Here are a small network's activations along a few directions, averaged over the inputs that share one value of a field.
Related values have similar rows: they may be neighbours, one step apart, or belong to one group.
In the rows, zero is written as 500.
Strong random noise was added to every row along 24 fixed directions; ignore it. To show where, here is one row again and again, with new noise each time:
[553 468 587 500 324 509 618 488 274 448 447 480 618 506 546 611 448 405
 476 502 479 450 427 494 492 438 455 396 550 498 532 464 570 492]
[571 567 513 469 369 451 529 462 407 544 515 535 529 566 515 559 448 470
 500 535 459 382 522 457 345 476 553 576 530 581 362 432 685 400]
[477 535 492 605 496 467 497 489 405 638 446 563 522 419 476 505 658 589
 553 494 493 507 475 422 441 558 447 673 622 397 511 519 529 408]
[408 567 493 544 638 517 449 644 433 470 537 463 610 362 611 478 627 437
 309 485 617 370 591 653 651 377 495 298 421 441 547 666 459 717]
[629 400 443 521 434 435 421 515 357 623 532 355 459 502 414 459 585 514
 569 502 385 464 368 526 443 498 608 499 545 341 575 469 538 524]
[511 512 486 613 449 673 416 520 741 687 503 504 508 385 413 605 450 506
 563 704 540 355 684 491 506 493 418 562 570 304 484 434 458 569]
[437 409 453 492 618 498 453 437 554 460 410 531 588 603 574 407 441 399
 369 436 584 478 338 585 375 543 541 611 478 538 316 589 513 493]
[604 420 535 554 747 559 457 609 655 476 443 467 545 458 491 473 497 449
 537 459 644 472 321 459 479 566 583 552 636 325 460 430 680 536]
[307 421 486 612 538 465 319 477 403 524 402 456 597 453 628 428 526 528
 406 513 504 450 569 485 505 426 516 520 452 588 465 671 507 470]
[590 410 555 511 515 666 468 600 625 540 513 550 433 347 578 328 608 352
 414 531 547 451 544 443 535 397 409 433 560 484 402 363 550 659]
[549 568 471 561 341 519 475 390 628 642 549 560 371 620 366 602 516 473
 607 449 403 449 639 588 468 561 377 451 512 499 578 544 498 567]
[452 495 475 566 543 477 407 665 422 418 390 543 813 531 669 452 498 491
 420 357 460 545 565 628 578 478 635 417 228 305 580 379 534 565]
[452 610 375 396 454 425 582 659 327 595 571 581 583 491 539 459 468 642
 425 449 502 470 530 635 357 434 554 534 352 425 298 272 530 504]
[653 657 539 150 471 564 500 497 389 467 328 542 641 544 528 375 746 544
 631 389 503 572 437 430 484 544 467 608 526 632 370 412 706 435]
[578 547 495 453 292 568 503 543 612 601 477 660 409 679 529 320 698 569
 510 269 283 659 495 575 511 575 459 528 421 514 447 393 578 599]
[656 584 562 383 600 416 590 372 463 370 637 379 459 677 573 499 536 477
 516 630 504 598 414 515 384 521 564 480 316 463 478 533 505 475]
[536 420 509 571 426 436 447 408 399 632 516 617 573 633 484 627 544 465
 442 360 441 421 191 539 435 564 601 623 572 379 406 485 490 410]
[514 599 564 460 394 746 572 637 759 464 527 367 536 349 456 433 284 425
 332 764 564 235 553 383 455 408 429 454 585 448 475 601 495 580]
[498 619 476 400 429 520 489 551 685 507 619 452 602 592 321 521 477 561
 431 482 479 438 558 622 570 396 392 447 364 494 557 514 567 450]
[560 402 547 588 599 367 373 491 640 592 549 543 594 495 463 621 529 508
 473 497 574 471 550 543 628 419 518 507 379 488 586 387 539 408]
[513 759 517 409 378 453 326 553 621 614 597 644 530 467 413 555 466 570
 511 388 459 239 491 367 469 573 529 396 488 481 594 417 408 357]
[589 336 448 375 390 592 750 415 343 449 446 309 509 563 429 498 487 432
 516 525 328 553 313 532 534 400 652 526 468 345 432 582 438 650]
[467 551 498 499 544 417 648 508 502 430 508 363 542 447 633 539 409 578
 322 779 554 568 418 639 658 502 624 380 440 505 574 449 421 534]
[438 339 463 559 485 611 527 665 716 481 365 413 540 452 477 463 192 572
 423 519 450 503 506 502 640 437 647 518 463 471 537 475 458 609]
[438 547 387 426 510 438 560 348 299 519 506 411 587 602 460 390 530 494
 340 533 392 593 409 626 505 503 480 561 361 607 563 470 614 429]
[549 409 550 289 510 586 554 509 478 582 512 412 333 607 397 462 557 580
 645 460 577 641 417 484 453 746 479 448 537 578 439 422 640 623]


G, 10 values:
g7: [284 333 468 452 440 442 508 514 501 579 423 618 487 521 405 542 340 627
 538 329 543 603 536 491 545 653 452 535 468 723 513 345 495 400]
g3: [500 412 519 600 411 282 824 359 483 611 639 420 262 443 509 522 536 488
 468 531 450 404 602 529 377 316 408 296 372 503 514 640 425 603]
g8: [344 601 287 483 737 409 629 503 365 463 649 506 365 394 309 469 444 590
 535 336 458 531 529 476 532 366 509 483 499 520 529 449 511 434]
g6: [501 485 410 392 563 599 568 566 581 375 552 588 540 533 403 463 510 441
 556 273 423 556 669 574 582 271 449 536 357 480 394 467 477 577]
g9: [513 632 429 519 369 455 597 519 434 572 487 539 523 489 491 482 647 485
 395 593 399 505 636 579 592 606 630 610 561 585 522 480 684 508]
g10: [470 584 294 453 543 455 575 406 373 439 495 440 395 498 495 317 448 451
 374 567 321 588 533 578 504 473 636 615 413 631 546 541 396 553]
g4: [485 643 510 559 286 526 464 337 509 568 626 475 522 584 596 395 492 405
 306 728 322 419 611 525 376 564 431 462 267 484 639 467 477 485]
g2: [627 639 333 638 370 549 540 581 377 287 679 636 240 486 416 375 538 276
 499 549 299 742 742 607 573 566 444 588 723 625 687 429 377 505]
g1: [420 449 410 347 475 460 474 473 673 539 301 460 516 366 488 465 559 504
 585 425 512 360 452 497 625 605 741 289 559 480 454 493 435 611]
g5: [466 517 454 491 567 432 349 522 443 436 504 591 503 506 507 482 618 512
 560 297 506 470 415 510 476 420 506 569 575 531 423 627 429 437]
G is arranged as a ring.
- Name the neighbours of g4, in listed order. => g7, g5
- Name the neighbours of g8, in listed order. => g9, g2
- What is the length, in steps, of the shortest route from g10 to g3? => 5

L, 20 values:
l7: [538 407 600 537 488 339 336 437 481 564 619 469 315 550 496 605 596 490
 605 536 546 428 627 396 422 607 625 416 461 618 495 618 540 490]
l1: [511 343 497 366 586 554 346 447 520 645 348 166 536 481 385 337 524 577
 498 580 522 500 373 475 577 596 499 464 428 522 694 647 554 578]
l12: [768 555 549 328 417 703 459 521 223 545 416 561 507 543 610 452 462 308
 463 470 444 439 354 438 357 615 598 646 576 538 403 408 539 707]
l19: [360 454 439 579 910 557 351 373 453 599 671 467 351 589 499 396 435 550
 502 333 490 495 355 437 338 413 390 472 359 453 374 415 674 561]
l9: [558 518 489 213 553 319 338 371 448 551 458 655 508 577 651 450 692 614
 468 371 563 636 201 628 656 511 496 438 502 832 375 174 510 326]
l3: [561 733 559 513 375 667 409 145 649 636 494 507 442 668 531 650 446 508
 530 667 393 373 258 541 409 524 307 521 720 522 425 498 562 393]
l8: [506 394 557 523 422 428 363 475 625 409 532 577 551 379 595 419 554 362
 412 514 530 364 472 406 458 235 444 411 465 493 397 494 284 363]
l5: [361 532 360 447 608 437 420 489 418 274 617 463 530 515 445 292 498 348
 367 463 471 536 587 528 450 465 556 523 413 639 493 609 446 364]
l6: [558 553 589 630 617 535 500 640 489 516 543 572 356 522 565 536 251 569
 448 427 533 474 426 350 437 567 535 500 574 567 584 449 593 531]
l18: [598 589 369 577 460 454 482 300 473 617 350 388 449 487 521 492 373 530
 526 713 404 511 507 649 487 361 354 529 613 668 582 427 590 455]
l10: [322 465 597 669 573 647 356 478 513 334 613 301 465 667 501 547 455 555
 596 589 528 625 426 524 464 540 306 358 585 377 557 697 570 487]
l17: [525 677 320 472 602 502 381 414 510 581 559 486 536 413 376 638 380 466
 484 573 499 347 476 640 660 344 501 448 626 494 548 361 464 468]
l16: [822 592 692 436 561 591 294 513 587 569 817 638 429 626 410 657 611 379
 468 570 536 514 620 447 567 594 457 649 375 528 650 466 397 495]
l11: [502 547 454 551 678 500 495 425 452 571 539 476 673 536 365 604 464 418
 383 616 608 435 451 602 459 631 463 737 418 340 628 622 397 479]
l20: [366 263 474 516 710 584 337 595 330 550 729 395 249 529 465 439 676 602
 520 389 455 729 414 506 759 600 680 383 477 502 506 413 614 674]
l14: [494 489 612 467 431 448 547 591 421 426 596 329 591 552 407 570 238 696
 433 603 540 550 411 462 443 366 335 523 484 640 593 473 628 254]
l13: [443 527 639 560 289 689 348 532 557 557 627 637 519 431 523 545 608 438
 337 498 447 327 453 358 651 449 393 459 580 489 531 614 318 479]
l15: [441 365 450 587 593 405 590 372 472 557 589 464 380 299 368 505 455 461
 563 629 540 457 508 279 404 487 533 530 504 377 537 377 352 381]
l2: [506 600 514 596 457 639 435 348 639 591 515 433 605 477 552 553 571 531
 525 774 423 535 585 546 616 494 384 501 389 284 652 398 449 503]
l4: [490 662 538 528 487 554 489 623 651 331 599 753 379 551 581 523 712 530
 664 269 494 600 451 563 591 417 412 352 701 416 332 464 419 523]
L is arranged as 5 separate groups.
- Which other values are in the same group as l8? Give them in the order they are listed. => l7, l12, l15
- Which other values are in the same group as l11? Give them in the order they are listed. => l19, l10, l4
- Which other values are in the same group as l3? Give them in the order they are listed. => l5, l16, l14
- Which other values are in the same group as l1? Give them in the order they are listed. => l6, l18, l17

J, 10 values:
j6: [488 728 391 757 422 449 597 450 835 627 370 623 491 360 380 438 649 540
 639 377 215 406 663 341 603 541 573 479 569 190 771 447 580 429]
j1: [391 481 552 540 540 663 537 313 584 683 387 574 516 402 649 487 493 554
 444 585 439 391 387 315 505 420 478 567 585 522 263 284 754 443]
j9: [462 492 549 409 769 546 204 409 411 623 718 547 311 412 510 581 521 589
 629 464 533 442 622 255 571 315 492 381 322 591 425 348 370 509]
j7: [429 576 467 588 571 177 516 359 464 590 594 474 531 623 365 575 644 685
 484 328 472 563 434 672 524 414 336 454 361 575 720 590 645 330]
j3: [749 706 647 476 411 650 547 610 527 547 552 646 484 628 560 451 356 517
 407 362 404 403 368 383 285 374 355 669 537 548 406 418 715 458]
j5: [574 661 476 475 561 647 307 433 520 410 404 846 369 578 818 531 474 410
 678 451 545 736 739 619 508 588 360 459 425 592 389 276 139 698]
j8: [567 307 593 451 439 620 445 619 638 655 213 497 662 384 525 431 633 549
 607 559 678 589 632 524 544 591 336 578 502 454 504 352 607 602]
j4: [417 469 587 325 660 466 279 531 580 192 535 529 460 575 519 620 507 530
 812 339 593 520 447 234 558 627 820 422 643 618 289 542 538 311]
j10: [416 405 570 503 634 565 694 274 691 366 337 442 794 506 489 551 581 401
 452 536 552 547 439 471 607 437 386 605 268 262 602 792 263 476]
j2: [588 617 337 375 564 459 430 452 465 591 292 463 611 464 518 349 366 577
 521 536 370 522 581 504 520 519 609 664 328 620 638 329 505 450]
J is arranged as a ring.
- Name the neighbours of j5, in listed order. => j9, j8
- Name the neighbours of j2, in listed order. => j1, j3
